Each row below holds a small network's activations on one input, seen along a few directions.
Each table varies a few parts of the input and shows all the possible inputs, shuffled.
Descriptions start from the smaller parts, as in this example, which fits no table here: one of 8 places around a ring, together with either a single point or one of 9 places around a ring or (one of 3 separate values, together with one of 4 places along a line).
Shared parts are said once, and a part with two or three values counts as separate values.
(in the rows, 128 means zero)

Other details of the inputs vary at random and push rows far along two fixed directions, the same in every table; ignore that.

Table:
x1: [116  96 160 159 144 108 145 178 123 111 153 113 105 161]
x2: [134 129 104 140 114 161 168 138 123 134 169  97 137 189]
x3: [112 110 142 174 132 125 140 170 129 119 154 128 106 143]
x4: [117 145  87 143 122 115 134 116 147 128 144 142 136 144]
x5: [131 106 146 149 106 148 185 153 116 114 181 109 119 168]
x6: [143 117 176 110 126 101  74 145 111 121  83 115 138  53]
x7: [137  84 135 156 129 154 170 148 122 118 181 128  95 173]
x8: [109  92 144 166 138 121 142 174 122 110 154 124 102 153]
x9: [106  67 172 143 137 134 160 184 130 148 146 136 142 147]
x10: [146 207   8  97 129 146 142  25 173 166 115 126 160 147]
x11: [175 160  41 109 127 124 136  72 142 163  91 131 161 137]
x12: [128  95 176 143 131 118  99 146 102 115 106 120 150  86]
x13: [141 115 112 138 148 152 152 135 130 133 158 105 115 193]
x14: [117 162 151  90 111 114 101 100 132 121 102 136 115  58]
x15: [ 93 161 162 107 109  82  92 128 128 115  86 124 128  75]
x16: [131 163  74  97 141 138 106  65 153 147 104 128 126 132]
x17: [133 108 134 142 113 148 151 143 126 115 180 138 113 146]
x18: [115 133 196 110 118 116  78 131 126 116 106 140  91  55]
x19: [ 94 156 154 113 120  89  89 134 131 112  90 132 119  59]
x20: [146 140  62 152 137 172 161 103 150 153 165 120 129 190]
x21: [132 169  73 102 125 143 108  81 151 143 126 131 141 133]
x22: [149 172  82  92 141 115 135  38 165 148 109 140 122 138]
x23: [126 121 178  98 123 106  72 163  83 120  78 145 132  68]
x24: [133  90 136 162 145 133 147 145  94 124 147 136 165 143]
x25: [140  89 167 132 127 160 160 194 129 107 129 126 130 164]
x26: [121 142 154 104 136 106  82 119  90 126  71 157 152  71]
Description of these inputs: either one of 2 separate values or one of 6 places around a ring or (one of 3 separate values, together with one of 6 places along a line).
- Change only the choice among 3 separate values in x10. List by row number the other rows that result. => x14, x19
- Start at x24 and move only the place on the ring of 6, one step at a time. The first step leads to x12. Which rows follow, in order? => x6, x11, x23, x26
- Change only the place on the line of 6 in x17. List by row number the other rows that result. => x5, x7, x14, x18, x22

Table:
x27: [121 144 144 104 130 120  83 124 129 124  98 125 117  93]
x28: [118 147 140 114 124 110  87 121 123 120 105 128 120  85]
x29: [124 120 108 147 131 134 161 132 139 133 157 124 127 169]
x30: [123 137 146 111 126 114  93 124 112 130  93 141 148  84]
x31: [138 147 102 113 128 140 130  94 148 141 124 130 129 132]
x32: [115 149 147 107 117 109  97 119 126 122 107 126 122  85]
x33: [116  76 201 159 116 140 134 206  94  98 170 114  99 122]
x34: [126 122 104 152 134 134 161 134 136 131 154 124 126 172]
x35: [137 149  99 119 123 127 133  90 139 137 127 139 130 125]
x36: [132 112 113 147 134 138 164 129 138 133 158 135 122 167]
x37: [133 156  96 121 121 126 136  91 141 132 127 132 135 129]
x38: [129 116 101 157 138 136 155 134 136 131 157 125 125 172]
x39: [122 121 170 114 128 103  91 151 113 121  86 134 137  76]
x40: [140 145 102 109 129 137 130  93 145 141 122 136 127 134]
x41: [116  45 233 164 127 142 126 242  63  92 159 111 112 125]
x42: [130 115 112 150 133 141 163 127 141 133 159 129 124 164]
x43: [118 149 147 101 125 119  91 125 129 124  97 123 118  94]
x44: [127 119 111 148 131 137 164 130 140 128 156 129 126 168]
x45: [135 123 107 135 126 149 155 132 135 134 155 115 127 168]
x46: [138 123 109 136 126 151 159 130 136 129 154 121 127 168]
x47: [131 130 150 109 133 107  96 124 123 130  83 132 139  91]
x48: [131 158  89 124 124 124 133  96 137 135 124 128 134 132]
x49: [132 130 151 104 137 112  94 119 118 129  88 132 139  90]
x50: [137 138  91 127 129 124 134 106 131 143 110 140 161 125]
- What do these inputs look like to the network? => either one of 6 places around a ring or (one of 3 separate values, together with one of 6 places along a line)
- Change only the place on the line of 6 in x42. List by row number the other rows that result. => x29, x34, x36, x38, x44
- Change only the choice among 3 separate values in x40. List by row number the other rows that result. => x35, x36

Table:
x51: [156  79 132 167 132 133 154 171 101 118 151 119 124 148]
x52: [151 157  73  97 150 142 117  57 151 156  92 144 155 139]
x53: [159  55 131 189 133 171 185 201  82 107 202  97 122 208]
x54: [106 144 198  75 103 131  91 129 135 115 116 138  94  63]
x55: [137  86 172 152 125 105 131 175  96 109 127 125 132 115]
x56: [147 186  53 107 124 134 112  70 129 149 104 122 158 129]
x57: [155 175  56  98 131 130 112  69 135 150  95 115 152 137]
x58: [114 108 160 136 117 151 105 184  89 118 140 112 133 118]
x59: [108  98 157 156 146 138 142 151 139 116 174 129  76 167]
x60: [165 149  67 112 148 119 127  61 157 160  88 141 153 125]
x61: [127 132 177  87 135 120  61 147 112 124  76 108 122  82]
x62: [160 138  55 130 122 181 219  76 176 154 186 128 123 224]
x63: [145 160  55 122 130 126 125  63 144 157 104 155 166 109]
x64: [128 130 166 122 121 100  77 144  98 113  88 137 128  48]
x65: [ 83 119 168 147 109 126 119 195 127 104 152 112 101 119]
x66: [152 186  79  86 105 130 143  45 163 138 124 123 117 124]
x67: [149 169  62 127 125 102 136  61 138 148 101 151 172 115]
x68: [106 187  64 101 128 119 126  75 187 150 110 140 131 140]
x69: [140  45 153 191 140 149 215 213 100 119 190 102 142 219]
x70: [ 88 103 185 145 135 127 110 164 125 107 165 137  75 121]
x71: [132 108 197 111 110 143 135 161 129 108 151 106  84 119]
x72: [107 100 188 145 142 118 112 161 129 104 156 115  67 127]
x73: [143 161  66  99 142 143 116  59 145 156 104 152 162 130]
x74: [159 129  23 164 133 179 192  88 131 154 181 132 171 210]
x75: [ 98 116 175 161 123 117 114 164 108  94 170 120  73 114]
x76: [117 130 180  86 136 128  62 148 115 128  74 123 124  86]
x77: [141  87 148 177  94 178 210 191 106 100 234 100  93 194]
x78: [150  66 127 199 125 176 187 203  76 106 213 104 130 202]
x79: [ 97 151 174 105 115  88  78 156 138 101  95 107  91  78]
x80: [180 121  33 150 152 171 192  83 145 157 163 118 158 225]
x81: [158 152  75 113 144 105 135  59 158 158  87 145 167 129]
x82: [ 79 145 180 121 123 104  68 126 126 108 126 139  84  61]
x83: [113  89 186 133 138 118 137 176 110 122 113 130 142 130]
x84: [107 139 177 116 117  86  95 146  95 111  85 130 149  63]
x85: [128 112 180 104 141 110  76 139 123 128  71 147 123  65]
x86: [104 149 192  89  90 129  92 131 125 109 124 129  99  53]
x87: [120 117 173 106 134 111  76 142 116 128  83 155 130  58]
x88: [143 120  40 158 141 150 221 100 144 162 166 144 185 225]
x89: [127  79 184 143 138 119 129 173 113 123 117 141 134 122]
x90: [125 185  68 102 134 110 127  72 191 147 101 119 124 145]
x91: [133  86 147 162 127 119 172 178  96 114 149 111 144 161]
x92: [117 202  55 116 116 108 128  74 171 137 114 123 129 130]
x93: [112 119 181 106 130  96  84 139 117 127  81 159 144  61]
x94: [109 125 175 119 118  95  83 139 107 121  89 151 149  51]
x95: [109 133 175  89 128 130  61 153 108 127  88 130 130  77]
x96: [110  68 152 184 132 160 193 226 137 111 202 101  92 225]
x97: [122 170  67 115 126 110 142  65 140 155  99 148 188 121]
x98: [129 181  66 119 138 105 120  41 165 137 126 133 102 132]
- What do these inputs look like to the network? => one of 6 places around a ring, together with either one of 3 separate values or one of 5 places along a line
- Changing only the place on the ring of 6 turns x66 into x62. The same change can be made to x79. Which row results? => x96
- Change only the choice among 3 separate values in x92. List by row number the other rows that result. => x75, x77

Table:
x99: [153 136  75 150 127 161 175 108 132 126 185 104 103 201]
x100: [121 146 125 132 105 116 109 130 117 114 140 128 108  91]
x101: [126 136  60 169 117 155 172 117 129 134 198 127 131 180]
x102: [134 137 155  91 125 129  79 134 123 126  84 128 118  77]
x103: [143 126 162  98 125 125  82 122 117 126  90 144 122  72]
x104: [136 154  77 107 155  98 135  46 162 157  85 159 160 132]
x105: [128 172  72  90 149 111 120  66 181 160  84 133 142 149]
x106: [131 142 161  80 120 121  79 139 122 124  83 113 120  90]
x107: [ 98 139 146 128 135  81  94 140 127 120  77 142 144  87]
x108: [105 159 165  97 126 123  69 113 119 110 114 116  92  86]
x109: [107 155 173  95 103 112 109 118 150 116 113 128 103  75]
x110: [112 142 130 139 111 110 110 129 131 116 138 126 110  91]
x111: [123  57 180 167 149 138 147 196 119 119 159 139 106 158]
x112: [141 111 152 121 133 116 123 122 118 126 109 132 143 104]
x113: [141 125 166  98 124 111  95 118 103 121  87 137 138  72]
x114: [103  88 182 165 142 129 141 186 123  98 178 106  69 169]
x115: [141  77 164 165 120 133 153 197  75 114 156 114 138 139]
x116: [108 128 162 104 147 108  82 137 147 131  81 140 111  91]
x117: [131  76 177 145 126 150 143 208 114 112 155  92 111 164]
x118: [124  76 171 148 131 170 134 202 100 117 162 115 115 152]
x119: [150 171  63  96 138 133 117  59 171 159  87 135 146 122]
x120: [146 165  44 123 135 130 149  55 129 165 116 141 187 148]
x121: [115 126  67 182 132 125 181 121 154 134 187 137 117 189]
x122: [133 135 128 131 115 114 115 148 101 116 106 127 151 100]
x123: [106 127 159 124 142  79  99 129 121 131  81 143 143  88]
x124: [104 100 180 145 104 161 163 185 113 105 191 117 100 150]
x125: [116 130  96 151 125 138 205 117 175 136 184 137 113 200]
x126: [115  87 159 171 121 144 143 208  77 105 160 117 148 144]
x127: [133 121 142 134 129 107 120 134 108 130 107 125 152 101]
x128: [131 116 151 113 133 131 115 118 103 127 113 138 150 107]
x129: [132 117 148 115 133 146 102 123 117 133 116 144 134 106]
x130: [146 183  50 117 134 133 141  41 170 143 133 116 117 160]
x131: [167  99  83 159 140 163 180 119 142 146 167 134 140 188]
x132: [114 143 165  80 126 129  72 137 121 128  87 116 128  92]
x133: [149 172  33 135 128 117 152  69 150 150 107 134 180 145]
x134: [144 134  85 142 104 162 204 115 147 133 188 122 119 190]
- What do these inputs look like to the network? => one of 4 places along a line, together with either one of 3 separate values or one of 6 places along a line
- Changing only the place on the line of 4 turns x114 into x108. The same change can be made to x116. Which row results? => x118
- Change only the place on the line of 4 in x115. List by row number the other rows that result. => x120, x123, x127
